Each row below is a small network's average activation on inputs in which a field has the value named, seen along a few directions.
Related values have similar rows: they may be neighbours, one step apart, or belong to one group.
In the rows, zero is written as 500.
Strong random noise was added to every row along 2 fixed directions; ignore it. To show where, here is one row again and again, with new noise each time:
[535 524 493 496 397 585 513 471 544 504 483 535]
[539 513 490 496 428 572 509 459 544 520 502 526]
[567 457 469 513 582 520 490 396 560 623 608 462]
[556 463 473 496 574 514 491 406 541 591 588 485]


Field Tonez:
w19: [569 529 461 514 544 553 493 437 558 506 565 508]
w10: [430 493 469 424 478 389 541 548 322 329 431 550]
w16: [434 585 558 428 498 574 447 587 486 358 329 598]
w15: [477 386 463 489 696 410 435 552 459 585 567 502]
w4: [472 453 483 517 449 419 572 549 431 442 495 476]
w9: [458 459 464 408 559 322 484 416 326 430 532 527]
w8: [472 373 474 564 596 451 458 551 497 529 551 481]
w12: [518 450 489 554 505 450 585 496 488 576 545 393]
w17: [477 606 516 407 656 497 479 512 487 377 451 629]
w1: [461 504 542 440 448 362 509 423 382 478 489 504]
w20: [480 498 573 406 467 299 509 425 345 475 508 514]
w7: [522 504 484 484 488 530 509 419 503 516 540 497]
w13: [453 581 565 335 710 457 473 537 462 350 405 688]
w11: [496 377 429 620 533 482 497 526 569 611 661 372]
w18: [452 534 533 536 451 612 441 607 513 458 361 567]
w5: [458 610 558 471 465 620 467 577 559 383 359 559]
w3: [539 579 530 451 580 533 501 472 525 414 471 640]
w6: [422 475 489 519 335 464 561 617 413 331 415 542]
w14: [519 542 505 583 326 672 448 613 654 559 387 425]
w2: [523 616 545 602  45 645 606 577 540 530 424 392]
The values of Tonez form a ring.
- Name the neighbours of w4, in listed order. => w12, w6
- Name the neighbours of w19, in listed order. => w7, w3
- Name the neighbours of w1, in listed order. => w9, w20
- Name the neighbours of w13, in listed order. => w17, w5
